A small network was shown many inputs. Here are its activations along a few directions, one row for each input.
In each table, some parts of the input vary, and every possible input appears once, in random order.
Descriptions start from the smaller parts, as in this example, which fits no table here: one of 4 places along a line, together with either a single point or one of 9 places along a line or (one of 3 separate values, together with one of 5 places around a ring).
Shared parts are said once, and a part with two or three values counts as separate values.
In the rows, 128 means zero.

Other details of the inputs shift rows strongly along two fixed directions, in all tables alike. That doesn't count.

A family of inputs:
x1: [120 128 120 124 146 107  88 129 115 136 183 141 153 108  91]
x2: [151  98 166 105 111 126 138 141  68 154  75  64 136 115  85]
x3: [133 125 110 160 105 128 127 133 156  93 197 149 132  99 157]
x4: [ 96 128 135 118 170  99 107 195 101 109 151 113 111 152 201]
x5: [147 100 189  90 117 136 143 120  76 146  91 103 149 127  89]
x6: [144 142 142 138 103 124 154 106 103 166  55  93 125  81  84]
x7: [147 104 167 100 118 138 130 145  71 150  85  74 135 106  87]
x8: [111 145 143 133 152 141 127 155 104 135 128 129 116  96 137]
x9: [126 129  75 161 108 144 164  54 203 126 104 138 108 161 148]
x10: [124 104 197  85 153 150 123 157  72 131 144 133 143 128 114]
x11: [136 159  91 156 107 139 159  75 200 141  72 143 121 138 112]
x12: [116 102 129 118 167 131 124 149 135  92 166 135 127 185 218]
x13: [152 129 118 130 103 105 114  79 113 167 119 112 164  83  35]
x14: [115 143 173  97 145 129 108 182  68 141 123 148 124 128 100]
x15: [138 123 111 145 139 165 134 124 139 126 123 110 117 112 155]
x16: [140 152 107 148 115 117 139 118 134 141  84 132 115 148 135]
x17: [102 146 137 107 164 123  94 194 103 111 154 159 111 160 173]
x18: [115 129 122 134 126 162 144  87 159 134 127 156 114 128 108]
x19: [133 135  84 171 150 183 138 111 172 120 144 133 108 108 179]
x20: [111 145 120 140 154 134 124 151 126 121 132 129 111 111 170]
x21: [158 130 107 162 114 176 166  53 173 137  99 138 130 113 138]
x22: [134 162  95 156 111 150 157  76 198 144  79 152 121 127 105]
x23: [116 125 104 133 119 143 145  84 174 123 118 142 112 154 137]
x24: [ 90 137 120 111 166 104 110 179 159  95 152 149 117 204 187]
x25: [126 105 141  91 140  59  80 157  74 130 167 102 162 141  87]
x26: [120 139 179  93 123 133 133 141 103 160  87 137 138 119  44]
x27: [135 101 176 100  95  96 112 178  76 106 174 114 149 102 102]
x28: [112 124  89 123 163  85  71 148 138 101 209 138 145 151 163]
x29: [121 108 121 127 118  92 106 179 133  71 216 134 133 137 192]
x30: [118 137  80 158 123 163 151  64 204 121 126 160 104 143 149]
x31: [134 155 107 142 124 127 129 127 137 135  98 144 112 141 143]
x32: [172 106 141 139  47  89 157 103 109 134 112  89 152  89  70]
Each input here is: one of 4 places along a line, together with either one of 2 separate values or one of 6 places around a ring.
Question: The inputs of x3 and x32 match in every part but the place on the line of 4. If x18 is changed in the same way as x3 into x32, which row does it become?
Answer: x9
Question: Which other rows does x27 become when the choice among 2 separate values takes its other values? List them by row number.
Answer: x13
Question: Which other rows does x28 become when the choice among 2 separate values takes its other values? List them by row number.
Answer: x29

A family of inputs:
x33: [150 134 126 145  95 146 161  89 141 147  78 118 124 106 100]
x34: [115 110 147 107 151  98  98 183  94 106 187 132 138 150 155]
x35: [124 137 101 143 139 138 135 110 155 123 127 146 112 148 163]
x36: [146 150  76 180 117 154 157  72 185 130 104 144 113 122 164]
x37: [147 128 119 146  89 130 143  74 136 151 106 115 143  88  81]
x38: [107 121 157  97 158 116 106 184  89 109 156 137 120 155 166]
x39: [ 81 120 142  96 186 123  95 192 120  92 186 152 113 178 197]
x40: [143 111 174 105  91 102 128 131  62 160 100  85 151  92  34]
x41: [137 137  72 182 120 135 146  81 194 118 154 145 125 116 160]
x42: [128 131 146 118 129 137 129 142 108 135 114 129 123 123 116]
x43: [130 117 192  85 110 122 140 126  65 165  73 106 137 110  38]
x44: [159 138  68 179  98 138 156  63 196 123 126 134 131 104 136]
x45: [141 120 152 121 100 119 127 125  91 148 121 110 144 103  65]
x46: [134 149  80 178 122 158 158  74 193 127 111 147 111 116 162]
x47: [122 128 146 109 136 135 124 140 109 137 115 131 123 137 109]
x48: [138 127 192  91  91 107 138 122  70 171  69 105 154 100  17]
x49: [133 148  72 171 123 148 154  74 189 133 104 138 105 126 151]
x50: [129 126 159 108 118 121 134 141  88 145  97 109 125 112  93]
x51: [110 114 177  78 153 113 106 181  69 127 135 124 129 158 124]
x52: [109 114 150  97 156 102 100 177 102 103 188 133 140 139 147]
x53: [158 120 149 118  95 112 130 101  93 153 101 106 152  95  61]
x54: [142 135 118 141 123 144 145  95 143 146  92 126 129 131 119]
x55: [148 133 126 145 104 149 156  96 145 143  83 116 129 112 110]
x56: [147 131 111 147 105 128 137  81 149 137 122 124 139  96 102]
x57: [134 151  72 171 125 159 150  75 192 130 112 154 105 130 152]
x58: [109 134 119 129 166 143 110 168 142 103 163 147 117 154 191]
x59: [ 94 116 143  97 174 127 100 191 122  94 173 139 119 180 190]
x60: [108 123 151  99 161 133 107 173 106 121 142 134 126 156 140]
x61: [ 98 138 107 127 159 108 101 168 150  98 172 148 119 162 186]
x62: [142 118 185  91 111 123 136 128  65 167  70 101 144 120  50]
x63: [ 99 131 115 121 175 139 104 168 145 101 170 154 112 171 193]
x64: [128 145  74 168 135 150 145  89 190 127 115 137 110 136 165]
x65: [102 125 118 119 160 133 115 159 147  98 162 147 109 171 191]
x66: [145 136 124 145 119 143 146 104 136 142  94 124 130 121 126]
x67: [136 151  78 175 130 162 146  92 189 124 119 149 111 124 169]
x68: [154 141  67 179 115 131 146  71 187 121 138 142 132 114 153]
x69: [111 112 141  98 153  98  86 180  99 103 182 122 135 137 149]
x70: [141 154  74 179 117 161 155  77 189 130 110 150 107 115 155]
x71: [143 121 186  96 100 120 143 132  61 169  64  90 138  95  41]
x72: [ 95 123 137 107 176 121  98 197 114  96 174 134 115 161 197]
x73: [107 115 184  84 150 120 111 183  74 126 135 121 133 137 122]
x74: [142 116 190  91  94 123 145 134  65 158  73  99 136 104  50]
x75: [142 132  75 178 103 136 145  82 184 116 143 133 125 118 151]
x76: [147 114 136 132  98 115 139 118 119 135 125 112 141 109  89]
x77: [121 140 104 141 126 123 126 127 168 110 140 147 123 147 158]
x78: [128 122 166 104 125 134 137 124  99 153  89 113 138 123  78]
x79: [116 125 110 130 140 123 100 147 135 108 179 141 129 134 161]
x80: [129 120 143 128 110 117 128 121 109 136 136 116 141 111  95]
x81: [138 143  77 170 118 158 157  74 198 128 105 140 112 135 156]
x82: [147 129 106 144 113 117 136 103 142 132 128 118 137 103 110]
x83: [110 105 165  84 138  95  88 185  67 120 164 108 142 128 114]
x84: [158 132 114 156  93 130 148  87 140 151 111 122 138  93  79]
x85: [ 98 120 158  99 169 127 105 187 105 107 161 135 126 153 170]
x86: [114 122 105 138 151 108 108 159 142 100 188 135 124 142 177]
x87: [152 106 178  91  90 106 124 128  70 149 103  93 155  94  40]
x88: [120 122 109 133 139 115 103 140 132 106 176 138 133 140 172]
x89: [149 137 123 147 111 143 151  95 135 147  86 123 128 114 116]
x90: [142 139 115 150 116 144 150 100 145 145  88 114 125 109 118]
x91: [120 111 168  84 145 101  96 188  74 117 171 125 145 131 109]
x92: [129 133 124 137 125 146 146  96 146 143  98 130 125 125 113]
x93: [148 128 110 156 101 123 138  92 135 137 126 122 138 112 112]
x94: [129 134 120 134 126 135 140 109 136 141  99 121 119 127 116]
x95: [ 97 128 157  88 159 104  88 202  98 107 171 146 130 162 144]
x96: [138 109 152 108  99 113 121 131  94 135 125 106 146 108  84]
x97: [140 152  78 181 111 158 165  61 193 134 100 145 110 107 149]
x98: [147 123 162 115  98 135 150 116 100 154  74 104 135 107  73]
x99: [113 125 107 125 159 119  90 162 141  92 199 149 126 144 183]
x100: [105 129 113 126 165 132 114 154 146 111 149 134 116 159 179]
x101: [107 116 157  92 145 121 115 168 101 115 141 131 118 158 139]
x102: [107 138 111 128 155 111 104 158 147  99 170 157 125 167 188]
Question: The inputs of x80 and x93 match in every part but one. If x52 is changed in the same way as x80 into x93, which row does it become?
Answer: x68
Question: The inputs of x61 and x102 match in every part but one. If x49 is changed in the same way as x61 into x102, which row does it become?
Answer: x35
Question: Describe the family of inputs behind these rows.
Answer: one of 5 separate values, together with either a single point or one of 5 places around a ring or (one of 2 separate values, together with one of 4 places along a line)
Question: Start at x97 and move only the place on the line of 4, one step at a time. The first step leads to x46. Which rows follow, in order?
Answer: x73, x85
Question: Which other rows does x36 become when the place on the line of 4 takes its other values? List them by row number.
Answer: x38, x66, x89
Question: Which other rows does x79 become when the choice among 5 separate values takes its other values? List them by row number.
Answer: x37, x83, x88, x96
